Here are a small network's activations along a few directions, averaged over the inputs that share one value of a field.
Related values have similar rows: they may be neighbours, one step apart, or belong to one group.
(in the rows, 500 means zero)
Strong random noise was added to every row along 18 fixed directions; ignore it. To show where, here is one row again and again, with new noise each time:
519 521 494 465 435 593 403 476 461 592 550 544 783 628 289 249 472 349 601 535 530 660 539 597 523 451 434 127 627 419 611
398 538 563 613 537 93 892 492 405 563 471 624 298 438 361 806 390 601 487 598 725 558 628 286 737 617 666 261 589 241 387
450 498 588 568 512 226 436 588 627 550 234 452 760 527 385 469 411 494 324 526 477 343 681 431 306 452 523 575 544 454 368
374 550 660 564 501 527 665 419 350 583 751 871 505 324 361 495 228 273 711 473 496 487 291 745 587 593 498 249 459 526 470
425 407 500 544 492 386 607 525 500 609 447 533 370 418 585 655 450 563 554 435 431 478 435 479 579 569 434 608 437 584 411
489 792 612 581 612 539 603 258 369 446 563 331 590 392 616 434 644 564 621 435 830 552 680 542 705 528 627 835 470 514 510
463 525 320 711 408 432 302 480 389 468 474 501 550 441 483 522 317 628 712 788 614 255 348 460 37 591 576 603 178 341 363
540 446 197 618 792 456 505 684 511 623 502 665 314 355 508 558 726 415 776 303 652 764 241 270 645 683 473 550 260 431 389
552 682 717 397 265 817 435 206 327 569 253 345 699 631 329 341 635 488 522 576 442 576 501 627 579 496 564 412 484 483 735
525 496 131 459 489 525 466 480 427 257 675 647 487 484 464 449 643 569 405 567 651 294 456 385 436 442 574 515 638 388 317
412 446 683 752 597 435 572 261 557 534 718 28 709 596 659 344 434 548 643 331 610 508 699 664 666 498 502 554 439 651 703
343 332 426 483 347 358 499 433 426 643 465 152 462 838 673 676 607 595 509 599 252 533 576 357 613 628 256 373 544 389 577
470 357 201 378 440 726 428 746 434 658 656 506 343 599 776 619 462 322 640 362 631 555 292 385 691 603 451 445 519 611 531
623 473 496 360 639 497 613 762 691 488 184 570 308 593 540 529 569 510 283 332 556 588 486 325 538 520 621 525 446 391 608
473 360 472 734 744 338 492 430 521 594 483 411 587 564 503 159 687 547 781 60 440 462 583 503 454 600 589 508 253 717 590
629 651 462 423 657 654 422 558 710 146 567 280 744 525 347 183 263 444 408 486 634 508 421 677 374 588 603 471 355 335 472
559 525 427 677 783 369 649 525 535 525 500 721 376 305 555 520 561 616 658 452 714 676 439 469 514 519 443 749 349 327 481
426 509 594 441 334 348 603 665 398 646 412 489 338 629 689 705 343 515 759 484 522 574 666 488 493 559 665 288 261 680 595
416 533 512 484 368 523 448 398 340 616 495 529 495 396 557 543 412 575 466 532 520 258 448 454 463 578 468 737 670 564 392
588 707 569 436 534 546 357 554 611 288 504 516 580 384 369 470 751 317 344 440 631 427 577 379 442 331 872 408 442 737 472


Field K:
k6: 541 683 638 543 700 569 541 538 615 343 429 325 354 389 654 572 438 511 490 559 570 553 389 539 482 676 524 855 170 316 493
k8: 528 439 456 634 391 356 460 341 287 621 540 632 624 456 358 519 641 620 701 606 529 590 723 475 502 369 506 401 679 546 507
k13: 602 524 428 385 599 559 363 591 339 636 444 397 328 596 732 614 649 598 505 383 572 599 553 214 504 642 492 822 658 513 683
k7: 428 274 451 749 593 315 468 445 443 515 529 581 786 676 239 503 433 307 492 549 364 403 448 490 384 560 476 219 515 224 522
k1: 606 390 190 413 511 591 618 466 345 316 228 662 578 618 243 556 593 518 262 360 482 299 289 410 544 608 651 578 518 262 397
k9: 532 512 375 560 755 723 380 627 687 345 663 493 407 381 752 331 687 327 490 302 609 420 392 519 483 416 547 786 308 640 455
k10: 361 465 561 465 546 582 492 607 494 594 633 395 324 650 704 725 559 222 406 505 412 525 393 346 701 638 429 423 583 411 560
k4: 326 217 280 441 420 741 587 532 401 573 510 766 442 679 587 482 613 177 394 310 227 205 215 577 695 535 356 411 566 479 410
k12: 412 342 563 798 433 554 614 253 487 553 862 564 366 287 654 595 476 579 690 539 529 439 420 744 547 236 414 578 416 773 526
k14: 595 363 361 725 702 516 637 498 791 472 379 455 512 237 447 337 625 600 613 280 607 636 455 651 678 345 484 734 237 667 314
k15: 508 455 426 498 470 192 461 708 593 575 163 546 211 548 372 533 761 670 328 466 442 372 758 65 314 443 743 343 576 589 312
k5: 512 795 564 163 503 506 447 641 644 265 584 321 556 494 555 427 418 446 417 583 419 683 665 595 546 523 405 479 537 542 309
k2: 575 460 710 724 605 594 351 456 612 579 329 388 550 527 620 484 642 473 503 424 499 479 525 554 274 327 591 774 261 672 762
k11: 497 375 375 559 294 572 478 349 371 443 419 441 568 615 396 530 609 532 647 510 337 391 415 562 466 489 619 312 264 611 561
k3: 537 421 355 456 455 378 577 396 373 295 662 664 368 432 450 757 648 638 446 549 348 440 453 474 472 458 513 501 525 561 435
K is arranged as 5 separate groups.
List the group mates of k10, in the order listed.
Answer: k8, k7
List the group mates of k6, in the order listed.
Answer: k9, k4
List the group mates of k11, in the order listed.
Answer: k14, k5
List the group mates of k15, in the order listed.
Answer: k13, k2
